A small network was trained on invented records. Each row is its activation on one of them, seen along a few directions.
Each row is followed by the record's values for the fields Zofo, Siz, Relo, Gol, Goron, Tofum, Tugal, Rubi.
A field that a record lacks is left out.
Other fields move the rows too, some of them a lot.
Strong random noise was added to every row along 6 fixed directions; ignore it. To show where, here is one row again and again, with new noise each time:
[ -37  202 -158 -526  592  187   26  268   36  -14  -43    4 -281   20
  148  120  137  -73]
[-320  -34  174   36 -123  -18  -35 -101   79  -94   61 -261 -215  -42
   42  -21  378 -140]
[-122 -438 -146 -228  280 -618 -117   47  116  332  406  -93  435 -606
  278  113  248   50]
[-269  392   29   21  -27  113   41   47   24 -213  -42 -186 -520   35
  112 -124  306 -153]
[-534  -18  -34 -189 -122 -159 -178  198    8   20  290   44 -419 -360
  236 -269  433 -132]
[ -78  511  241 -331 -119  263   -5 -376  478 -499   18 -364   -9  283
 -574  399   47 -741]
[ 123 -110 -283 -316  671 -208  131  200   23  226   52 -171  171 -254
  179  156  130  216]
[ -26  435  -36  105  250 -331  -73   35   -1  -36   73   -1 -205 -203
  710   48  159 -160]

[ 465 -282  207  191  506 -129   86 -294   64  -79 -386 -321  479  220
  107  376 -121  184] : Zofo is n1, Siz is e2, Relo is d2, Gol is y2, Goron is m2, Rubi is f1
[  36  268 -303  141 -368  123  409   18  -36 -135 -108 -283   -2   25
 -418 -138 -139  226] : Relo is d2, Gol is y2, Goron is m2, Tofum is s1, Tugal is j2, Rubi is f2
[-189 -594 -152   -2  116   92  201  225 -158  178  -26 -352 -158 -133
 -513 -481  429  547] : Zofo is n2, Siz is e2, Relo is d2, Gol is y2, Goron is m2, Rubi is f1
[-197 -575  227  321 -251  327  136 -124  -24  -46 -233 -361   53  217
 -736 -190  200  314] : Rubi is f2
[-110  188  276 -124 -294 -119 -478 -139   65  -38  368  440  -41  -55
  122   94 -114 -607] : Relo is d2, Gol is y2, Goron is m1, Rubi is f1
[-152 -215  422  253 -226  424  122 -173  -80 -104  -99 -281 -312  386
 -125 -153  261   85] : Zofo is n1, Siz is e1, Relo is d2, Gol is y2, Goron is m2, Rubi is f2
[ -15 -414  204 -233  189  517 -108   83 -108   98  -67   50 -260  296
 -387  -34   88   16] : Zofo is n1, Siz is e2, Relo is d2, Gol is y2, Goron is m1, Rubi is f1
[-108  -18   -4   -6  -10  621  336   54   16 -367 -494 -329 -393  342
 -612 -143   72  211] : Zofo is n1, Siz is e2, Tofum is s2, Tugal is j1, Rubi is f1
[-152  288 -159 -330  -36  246   84   52  251 -352 -349  235 -178  -21
   60  -44  -41 -120] : Zofo is n1, Siz is e2, Tofum is s1, Tugal is j1, Rubi is f2
[ 312  298 -227  343  315  -92   21  391 -416   58 -214  317 -264  -62
  511 -354 -201  332] : Relo is d2, Gol is y2, Goron is m2, Rubi is f1
[ -66  243  -37  440 -229   24   29   69 -230  -81  -59   16 -339  -10
  108 -286   45   77] : Tofum is s2, Tugal is j1, Rubi is f1
[ 515  195 -152   50  427   -5  307 -169  143  -49 -210 -230  501  188
 -413  274 -335   29] : Rubi is f2
[ 365  654  -77  115  182  104  172  -25   62 -387 -302 -118 -146  208
  -78   46 -219 -100] : Zofo is n1, Siz is e2, Relo is d2, Gol is y2, Goron is m2, Rubi is f1
[ 300  113  -34  156  208 -439 -269  -82  103  -33  173  216  478 -281
  147   79 -343 -284] : Rubi is f2
[-471  392  -28 -420 -580  -52 -279   34  213 -269  268  603 -155 -297
  254  -26 -130 -608] : Tofum is s1, Tugal is j2, Rubi is f2
[ 266 -132   41   13  214  148  122  -87   11  -25 -154 -195  125   77
 -390   42  -85  131] : Zofo is n1, Siz is e2, Relo is d2, Gol is y2, Goron is m1, Rubi is f1
[ 270  274  -15  223  438  521  270   93 -288 -230 -653   12 -414  527
  309   48 -120  258] : Tofum is s1, Tugal is j1, Rubi is f1
[ -29  322 -574  -19   45 -260  270  367 -130   84  123   26  -20 -434
  -33 -380 -130  272] : Tofum is s1, Tugal is j1, Rubi is f2
[-216 -156 -107  114 -185  215  183  127  -35  -10  -92 -151 -286  -76
 -347 -256  157  183] : Zofo is n1, Siz is e2, Tofum is s1, Tugal is j1, Rubi is f1
[-239 -201   10  161 -451 -303 -108  -43  133   82  237  -53   67 -305
 -306 -234  136  -70] : Zofo is n1, Siz is e2, Relo is d2, Gol is y1, Goron is m2, Rubi is f1
[ -65  127 -149 -108 -204 -130  -25  -23  118   -4  229   89  141 -225
 -224  -19 -148 -274] : Tofum is s1, Tugal is j1, Rubi is f2
[ 724  723 -553  342  539 -436  384   77  -15  -13  -61 -316  242 -162
  -24   25 -303  270] : Zofo is n1, Siz is e2, Relo is d2, Gol is y2, Goron is m2, Rubi is f1
[ 531  345  -93  248  470 -331  186 -329  125  -60 -252 -226  496   54
  456  437 -202  -40] : Zofo is n1, Siz is e2, Tofum is s1, Tugal is j1, Rubi is f2
[  48   70  -75 -399    8 -204 -188  -69  218   14  368   79  243 -189
 -230   27 -199 -302] : Zofo is n1, Siz is e2, Relo is d2, Gol is y2, Goron is m2, Rubi is f2
[-291  242   82 -212  -96  102   66    0   77 -118   12   11 -239   41
  100  107  179 -189] : Zofo is n1, Siz is e2, Tofum is s1, Tugal is j1, Rubi is f1
[-106 -651  320 -388   88  384  -28 -141 -100  296  141 -255  168  433
 -400  355  124  -38] : Relo is d2, Gol is y2, Goron is m2, Tofum is s1, Tugal is j1, Rubi is f2
[ -92   92  143  128 -220   99  -15 -215  137 -253  -89 -166  -28   99
 -188   65   90 -246] : Zofo is n1, Siz is e2, Tofum is s1, Tugal is j1, Rubi is f1
[ 287 -145  320  418   67  157   31 -199 -124 -163 -432 -121   77  317
  135   50    8  138] : Zofo is n1, Siz is e2, Relo is d2, Gol is y2, Goron is m2, Rubi is f1
[-223  466 -334 -210   -4  211  -78  420 -105  -90  108  272 -493 -101
  -78 -325   -7  -67] : Tofum is s1, Tugal is j1, Rubi is f2
[ 139  383 -144  157  -80    5  -48  237 -224  -58   -1  202 -355  -11
   78 -296 -198   57] : Relo is d2, Gol is y2, Goron is m2, Rubi is f1
[ 123  169  248  101 -318  388   74 -290   66 -186 -216 -259  -21  477
 -456  246 -179 -298] : Relo is d2, Gol is y1, Goron is m2, Tofum is s1, Tugal is j1, Rubi is f1
[-147   95 -213 -124  154  -82   47  207   27  -29  -86  201 -210 -266
  434 -139  -72   44] : Zofo is n1, Siz is e2, Tofum is s1, Tugal is j1, Rubi is f2
[ 280  628 -200 -209   21  -27  -27  -79  299 -271   59  -59  107  -10
 -538   93 -282 -458] : Zofo is n1, Siz is e2, Relo is d2, Gol is y1, Goron is m2, Rubi is f1
[-103 -194  353  381 -344 -173 -230 -142 -102   25  -87  162    9   24
  378  -37   17  -52] : Relo is d2, Gol is y1, Goron is m2, Rubi is f1

Here are new rows. What are their fields?
[ 170  -71 -112  -46  170 -247 -230  179 -167  175  178  382   94 -304
  214 -131 -229   14] : Relo is d2, Gol is y2, Goron is m1, Rubi is f1
[ 245  806 -294  184 -187 -296  -40   72  -28 -123  313   20  117 -203
 -110  -79 -323 -259] : Relo is d2, Gol is y2, Goron is m2, Tofum is s1, Tugal is j1, Rubi is f2
[-429 -134  322  104 -367  107 -249   18 -204  -47   72  199 -373   80
  313 -157  208 -231] : Tofum is s1, Tugal is j1, Rubi is f1
[ 302 -275 -255 -206  524 -405  167   35  249  123  -70  -73  688 -382
 -128  227 -166  211] : Zofo is n1, Siz is e2, Rubi is f1
[ 235   -2   18 -432  365 -140   -5   13  -29  285  177   82  419  124
  291  611 -176  -88] : Relo is d2, Gol is y2, Goron is m2, Tofum is s1, Tugal is j1, Rubi is f1
[  50  402  262  -28 -379 -186 -393 -281  219 -299  273  328  261    2
    1   71 -336 -788] : Relo is d2, Gol is y2, Goron is m2, Rubi is f2
[  85 -421  200  100   31  185  106 -202   29  -16 -128 -241  143  233
 -343  122  178  198] : Zofo is n1, Siz is e2, Relo is d2, Gol is y2, Goron is m2, Rubi is f1
[ 107   -4  232   -3  324   83 -250   34  -53 -225 -158  351 -220  157
  502   35 -128 -151] : Zofo is n1, Siz is e2, Relo is d2, Gol is y2, Goron is m2, Rubi is f1
[-434 -713  227    6 -268 -365 -324 -178  171   51  225   67  247 -384
  -52 -125  326  -92] : Zofo is n1, Siz is e2, Rubi is f1
[ 228  397  357  608 -361 -268 -223 -401  -41 -115  -42   -7  143  204
  563  296 -156 -408] : Relo is d2, Gol is y1, Goron is m2, Tofum is s1, Tugal is j1, Rubi is f1
[ 147  335 -294  373 -140 -483  208  -58  -42   48   15   42  256 -351
  422   67 -158  154] : Tofum is s1, Tugal is j2, Rubi is f1
[-174  -30 -272 -301   18  328    2  355  -60    3   42  118 -243 -112
 -479 -269  -74   61] : Tofum is s1, Tugal is j1, Rubi is f2
[  -4 -187 -531 -761  515 -117   63  448  108  146  333   29   86 -343
 -585 -136  -84  111] : Zofo is n1, Siz is e2, Relo is d2, Gol is y2, Goron is m2, Rubi is f1
[  21    7 -211 -381  235 -116 -258  329 -222  328  232  631  -98 -325
  652  -60 -241  -23] : Relo is d2, Gol is y2, Goron is m1, Tofum is s1, Tugal is j1, Rubi is f2
[ -77 -115  500  188   93  -89 -299 -347  123 -107 -158  124  167  146
  845  461   91 -232] : Zofo is n1, Siz is e2, Tofum is s1, Tugal is j1, Rubi is f2
[ 184   65 -221  106  255  161  342   48   16 -166 -361 -233   19   38
 -351 -227  -54  290] : Zofo is n1, Siz is e2, Rubi is f2
[-183  311  -75 -101 -355   94   28  -33  184 -394 -103  186  -74  -80
 -169   -7 -135 -230] : Tofum is s1, Tugal is j1, Rubi is f1
